Small tables with named rows and columns. After each table, cells are looked up by row and column.

Table bik
	mor	kunado	tumok	voze	val	led	panibe	zol
vumipa	84	729	509	-159	591	6	-346	-357
vinagak	98	128	168	41	358	186	-78	178
tebo	144	370	289	81	258	6	-86	-71
pas	159	300	297	-324	480	26	-20	-192
kikot	109	313	327	-217	491	-158	-208	-75
ninopeb	69	-117	-84	161	-408	104	324	479
padonod	155	-28	3	-54	-36	156	177	256
fer	170	-153	-98	386	-546	419	581	443
sud	50	1	17	-27	102	45	353	120
manas	278	175	89	227	329	52	-76	33
noki	-67	-195	-40	271	-401	282	254	692

What is the mor of manas in bik?
278
What is the val of padonod in bik?
-36
What is the kunado of vumipa in bik?
729
What is the mor of kikot in bik?
109
What is the voze of fer in bik?
386
What is the panibe of manas in bik?
-76
What is the led of vumipa in bik?
6
What is the led of padonod in bik?
156
What is the zol of ninopeb in bik?
479
What is the panibe of vumipa in bik?
-346
What is the kunado of kikot in bik?
313
What is the tumok of tebo in bik?
289
What is the voze of kikot in bik?
-217
What is the led of ninopeb in bik?
104
What is the kunado of vinagak in bik?
128
What is the panibe of noki in bik?
254
What is the panibe of pas in bik?
-20
What is the panibe of padonod in bik?
177

gake =
         tar   bip
kug     3011  8709
pelom   1161  5653
naluta  2206  6924
betami  4119  6630
balu    1248  7195
mis     2514  6905
sili    1725  7813
gov     1847  9090
fimano  3962  5550
veta    2326  7294

balu, bip => 7195
mis, tar => 2514
pelom, tar => 1161
betami, tar => 4119
veta, bip => 7294
sili, tar => 1725
mis, bip => 6905
kug, tar => 3011
gov, bip => 9090
betami, bip => 6630
sili, bip => 7813
naluta, bip => 6924
fimano, bip => 5550
fimano, tar => 3962
gov, tar => 1847

kam =
         vakina    pelef  gebage     lupi
fazupo   59.023  -17.666  39.599   -9.323
zan      35.621  -79.243  36.649   26.423
kezoz    86.627  -34.909  81.395   64.946
zaki     92.749  -60.990  77.128    9.140
vefep    72.703  -55.619  75.894    4.891
par      28.729  -78.228   7.898  -32.634
gekom    53.141  -24.837  52.630   39.836
tugukag  45.113  -90.190  38.803  -16.979
pak      34.950  -72.516  23.688  -42.549
kibet    21.902  -49.677   3.706  -21.879

vakina of kezoz: 86.627
lupi of zan: 26.423
pelef of zan: -79.243
gebage of zaki: 77.128
lupi of kibet: -21.879
vakina of pak: 34.950
vakina of zan: 35.621
lupi of vefep: 4.891
pelef of tugukag: -90.190
pelef of zaki: -60.990
vakina of fazupo: 59.023
lupi of fazupo: -9.323
vakina of kibet: 21.902
vakina of zaki: 92.749
gebage of vefep: 75.894
gebage of par: 7.898
vakina of vefep: 72.703
lupi of zaki: 9.140
Which row has the largest lupi? kezoz

dududig =
	dimipo	debudif	vigufo	sapaku	vize	pitesum	muvo	tuv	fidoro
fisuz	44	39	53	46	58	52	44	59	17
motikis	28	42	53	36	48	66	44	53	28
soz	54	45	48	46	16	38	47	37	67
dufav	55	45	49	55	78	46	48	62	23
mametuz	64	44	61	62	26	40	50	42	67
kaso	47	35	59	50	38	49	43	53	26
lok	38	52	33	23	39	59	46	44	54
big	37	58	56	47	56	72	53	47	70
lebirig	29	48	43	33	27	55	47	38	58
bub	34	52	41	23	42	70	46	47	53
nikul	51	35	61	57	22	38	45	44	43
femebe	66	47	58	61	28	40	51	41	71
roz	50	45	44	42	71	52	45	61	20
zubogu	41	55	45	42	81	65	50	58	38

pitesum of motikis is 66
pitesum of lok is 59
vigufo of dufav is 49
tuv of femebe is 41
muvo of femebe is 51
sapaku of dufav is 55
pitesum of kaso is 49
sapaku of motikis is 36
tuv of roz is 61
sapaku of lok is 23
debudif of lok is 52
pitesum of nikul is 38
debudif of femebe is 47
vigufo of mametuz is 61
dimipo of motikis is 28
vize of kaso is 38
vize of lebirig is 27
sapaku of kaso is 50

bifot =
,fub,nem,mitaro,tefeme,zep,vofe,pomora,dizibus,foz,deruve
lugane,555,550,559,562,566,567,561,554,555,562
kogut,559,549,564,560,561,558,559,562,557,562
pasu,550,542,556,564,573,575,562,548,550,564
pup,738,645,746,487,307,182,487,858,680,537
magu,727,597,754,492,322,190,486,853,662,548
bezesek,551,545,556,563,572,574,562,549,551,563
foluso,749,698,735,481,292,175,488,862,700,525
gobosad,758,543,819,481,277,100,465,927,665,560

What is the vofe of foluso in bifot? 175
What is the vofe of pasu in bifot? 575
What is the fub of magu in bifot? 727
What is the dizibus of pup in bifot? 858
What is the foz of kogut in bifot? 557
What is the zep of pup in bifot? 307
What is the nem of gobosad in bifot? 543
What is the foz of pasu in bifot? 550
What is the mitaro of magu in bifot? 754
What is the pomora of gobosad in bifot? 465
What is the fub of pasu in bifot? 550
What is the dizibus of lugane in bifot? 554
What is the fub of kogut in bifot? 559
What is the pomora of bezesek in bifot? 562
What is the pomora of foluso in bifot? 488

